43,74,28,56
57,78,31,57
18,25,21,21
result: 31

-503,-580,-517,-580,-510,-425,-933
-2,310,593,310,-369,461,-542
result: 461

5,7,5,1
5,7,6,2
3,3,5,5
result: 6

77,73,53,73,20,65
68,70,71,22,70,61
result: 70

-10,-14,-13,-13,3,8,11
4,20,-1,6,-27,-2,-11
-10,-33,-6,-16,33,0,16
result: -2

3,3,3,7,4
3,4,3,7,4
2,3,2,8,5
result: 7

71,45,68,248,63
69,13,66,17,65
result: 17

59,59,26,16,22,75,59
46,61,30,26,72,37,9
44,65,25,36,20,39,38
result: 37
---
[ 1.14 -0.82 -1.51  5.65  0.26 -3.02  5.08] Out: 5.08
[ 1.61 -0.24 -0.49  4.74  0.37] Out: 0.37
[-3.57  0.46 -1.09  3.59 -4.84] Out: -4.84
[-3.51 -4.10  0.96 -5.56 -0.51 -5.82  4.14] Out: 4.14
[-1.27  1.80  4.97 -0.91] Out: -0.91
[ 1.87  4.61  0.35 -4.66] Out: -4.66
---
[[   4.5  -68.8  -82.6   33.8  -61.8  152.4]
 [-171.0  -69.9 -159.8  -48.1  -28.2  -13.7]
 [-168.0  -41.4 -226.0  -35.3  -16.6    3.8]
 [  -1.8 -123.8 -105.6   13.5 -125.1  144.0]
 [   6.6  -58.4 -112.2   -5.6  -92.8   65.1]
 [  51.6  -96.0  -74.6   -5.8  -65.1  101.2]]	-1.8

[[ -37.3 -149.5   40.6  -10.4  122.8    8.0   46.6   -1.5  187.6 -109.1
     2.6  -44.6]
 [ -82.4 -178.4 -110.9  204.0  -90.9 -158.9   19.4 -169.7   48.9   65.6
   -15.6  -44.3]
 [ -46.0  194.0  230.8  229.0  167.0 -200.2   89.5  165.7 -234.7  132.0
  -126.1  229.4]
 [-228.0 -102.8 -193.0   60.5  141.9   -9.4 -110.0 -151.1  150.8 -200.7
   132.3  229.7]
 [ -84.1  -77.5  102.5   80.0 -199.4  135.4   29.0  103.1 -112.5  -94.6
     4.0  125.2]]	-46.0

[[ 25.61 -12.85  -4.83  12.18  12.63 -15.06   3.81   3.18   1.71  -6.20
   13.59]
 [ 18.58 -12.39  16.78  17.25  11.83   5.80  18.28  27.84  -4.78  -7.50
  -12.74]
 [-13.01 -16.28  -9.17  -0.29 -25.64   3.77 -11.78   1.89   7.86 -12.25
   16.60]
 [  3.60  19.41   1.91  -7.97  -0.43   6.25  17.67 -15.79  10.83   2.21
  -16.05]
 [ 27.27  18.95 -13.81   4.07  17.16  11.36  14.73   6.25 -16.23  14.82
   13.19]]	-13.01

[[ -9.315   0.566  21.950   9.564  -5.461 -11.406 -17.374  10.442  -2.617
    5.111  12.274  12.088]
 [-14.146  -8.714   2.527  -8.159  11.489   1.990  -4.928  -7.532 -11.739
   -5.277  15.262  -2.246]
 [-23.661  24.653   5.420  14.659  -8.089 -16.734  13.106 -25.255  -1.405
  -12.968 -11.794 -15.694]
 [ 11.432   8.008  23.840   3.692  10.600   3.869  -6.306   3.659  14.034
   -5.118   5.731 -11.947]
 [  5.965   7.164  24.685  12.714   6.780   0.420  -8.782   2.764   8.896
   -0.558   4.449  -6.241]
 [ -8.224   8.045   8.502   3.874   9.697  -7.603  -5.903 -12.447 -11.749
    3.551   8.366  -2.912]
 [ -0.837  21.226   8.258  -4.000 -22.513   0.148  11.159 -19.333  21.450
  -10.660  -3.723  -8.869]
 [-16.835   9.902   9.599   1.283  -6.947  -5.305   1.232 -24.247  -3.688
  -13.534   5.742 -10.039]
 [ -1.346  16.431   4.342  -5.615 -18.733  -4.125  11.326 -12.294  17.175
   -3.626  -3.172  -5.739]
 [  3.155  -4.059  21.091  -2.100  11.291  17.854 -19.694   4.697   0.557
  -12.522  18.264  -1.728]
 [ -9.957  15.303  -3.376  -2.039  -9.325 -12.020  26.838 -18.643  12.566
   -9.348 -18.234 -24.256]
 [ -5.641  13.401  10.635   4.488   9.328  12.088  -1.137  -6.078  -3.817
   -3.326   3.167  -6.753]]	3.155

[[  0.6  -8.2 -16.1  -6.2  -8.6  -2.6]
 [  8.2   0.3   2.4  -1.5  -8.3  -2.9]
 [ 12.9  -4.9  -3.6  -4.1  -9.5  -1.1]
 [  8.0  -3.2  -8.4   4.0  -1.1   1.6]
 [-17.8  -4.1  -2.9   2.0  -7.0   2.9]
 [  1.7  -4.8   9.7  -9.7  -1.6  -5.9]
 [ 17.5  -2.9 -15.0  -1.8  -5.0  -0.2]
 [  0.5  -7.2   2.5  -8.1   3.7  -6.7]
 [-16.8   0.3  -9.9   2.0  -1.5  -3.2]
 [ -9.3   2.7   7.6  -3.0   2.1  -6.4]]	0.5

[[  33.897  -98.151   34.254  138.319  189.324 -139.719  -69.464  -38.348]
 [-123.280  -84.723  104.619 -180.529   73.852  -43.295  121.550   73.267]
 [ 139.536  183.532   14.519  -98.747  110.443 -116.599  -63.219   97.591]
 [ -10.809  114.023    0.611   42.717  152.635 -152.545   35.348  -38.698]
 [ 115.886  -41.212   20.046 -140.879    8.383   76.399   61.796   51.409]
 [ -15.354  -13.550 -114.681   33.351 -171.454  -38.144  -12.809  161.059]
 [ -82.115  -14.553   90.305  -67.279 -210.279  151.104  -26.605   97.642]
 [  56.189 -143.695   48.006 -116.104   10.593  -79.851   68.876  231.569]
 [  44.193  -35.599  -39.383  -72.718  144.031  -54.215  118.354  -26.274]
 [-114.188 -120.389 -104.339 -177.551  -37.226  -67.378   36.102  -56.249]
 [ -41.286  157.703 -150.698  -80.519   63.378   82.116   30.698
   -23.066]]	44.193
---
[[-2.18 -0.42  1.76 -0.84  1.28  0.04]
 [ 1.69 -4.22  2.40  2.23  4.48  3.03]
 [ 3.03 -3.67  4.01  4.01  4.57  5.49]]	4.57

[[1.62 0.21 0.05 0.74 2.91 2.88 2.68]
 [3.65 0.09 0.02 0.06 2.31 2.22 2.74]
 [0.18 1.72 0.76 4.43 1.49 1.91 0.61]]	1.91

[[-0.50 -1.74 -5.70  2.85  0.76  4.27]
 [ 3.81 -5.52 -1.55 -4.74  2.26  1.08]
 [ 2.09 -2.76  0.20 -2.18  0.52  0.58]]	0.52

[[-5.06  1.45 -4.05  4.79]
 [ 0.60  0.64  1.42 -0.45]
 [-3.02 -0.19 -3.62  2.70]]	-3.62

[[-2.87 -1.40 -4.20 -1.98  0.52  3.48]
 [ 0.38 -2.25 -2.84 -0.16 -3.45 -5.94]
 [ 1.41  2.01  0.45 -4.80  4.39  3.35]]	4.39

[[-2.59 -5.00 -1.15  3.20  2.21  0.72 -3.08]
 [-2.85 -5.77 -1.15  3.84  2.22  0.87 -3.25]
 [-4.65 -5.73 -1.32  2.99  3.17  0.92 -5.09]]	0.92
---
-0.26  -0.25  -0.74  -0.46  -4.58  -0.39   0.75
-1.39  -3.74  -0.90  -2.21  -4.58   0.63  -2.48
-0.46  -0.73   0.04  -0.47  -4.58  -0.11  -0.57
--> -0.46

-1.43  -0.95   0.24  -2.69
 0.38  -1.83   0.25   4.59
-0.37   2.46   1.09   5.02
--> -0.37

 1.42   0.84   3.31  -1.98   4.37   4.66  -2.98
-2.47   0.69  -1.88  -1.34   3.12   2.88  -1.16
 4.77   4.75   4.31   3.16   4.88   1.37  -0.29
--> 4.77

-0.23  -5.01  -1.79  -0.01
 2.22   4.53   1.66   1.07
 2.17   5.05  -3.93  -3.60
--> 2.17

-5.71  -3.57  -3.29  -4.54  -4.42
 5.47  -5.00   4.94  -4.65  -0.87
-3.64   0.54   5.07  -4.26   5.03
--> -3.64

-0.20   1.98   1.74  -1.05  -0.71  -1.69   0.74
-4.55  -1.77  -1.66  -0.36  -3.79  -4.31  -0.66
-4.48  -1.71  -1.96  -0.53  -3.92  -4.60  -0.83
--> -4.48

-5.64  -0.31   1.29   0.45  -0.40   1.88   0.35
 3.08  -0.63  -0.84   0.81   1.46  -1.42   3.10
-2.23  -1.83   0.88   1.09  -0.81   0.02   0.16
--> -2.23
---
52	42	67	88	45	10	42 out 88

17	88	69	53 out 53

-461	-629	-235	144	-280	709 out 144

85	208	95	46	166	113 out 46

187	852	-238	-515 out -515

656	832	786	502	593	601
580	133	401	103	704	460
out 502
---
[-5.64  3.41  1.69 -3.48 -5.98 -0.33] result: -5.98
[-1.89  4.21 -1.07  4.79  1.17 -0.71 -2.13] result: -0.71
[4.75 4.65 3.55 3.06 4.22 3.80 6.08] result: 3.80
[ 0.05  4.47 -1.06 -1.30  0.57] result: -1.30
[-1.65  5.10  0.74  1.68  1.43  3.00 -3.75] result: 3.00
[ 1.58  1.83  4.45  1.32 -0.90 -2.69] result: -0.90
[-3.20 -2.52  4.18 -4.84  2.59] result: -4.84
[ 1.67  5.00  3.27 -1.21  4.02 -4.21] result: 4.02
[ 2.06 -1.32 -0.12 -1.24 -0.69 -5.44] result: -0.69
---
[-6.23 -3.08 -3.71  3.37] Answer: 3.37
[-3.73 -3.23  5.29  1.01 -0.18 -1.10 -0.33] Answer: -0.33
[ 3.23 -0.07 -5.68  5.93 -6.18] Answer: -6.18
[-2.94  1.99 -0.62 -4.74  3.31] Answer: 3.31
[ 2.76  0.49 -5.38 -4.97] Answer: -4.97
[-4.70  4.21 -4.51 -2.73 -5.74 -3.79] Answer: -3.79
[-0.58 -0.70  1.38  0.44 -4.77  1.32  3.77] Answer: 3.77
[ 0.17 -3.28 -4.88  2.39] Answer: 2.39
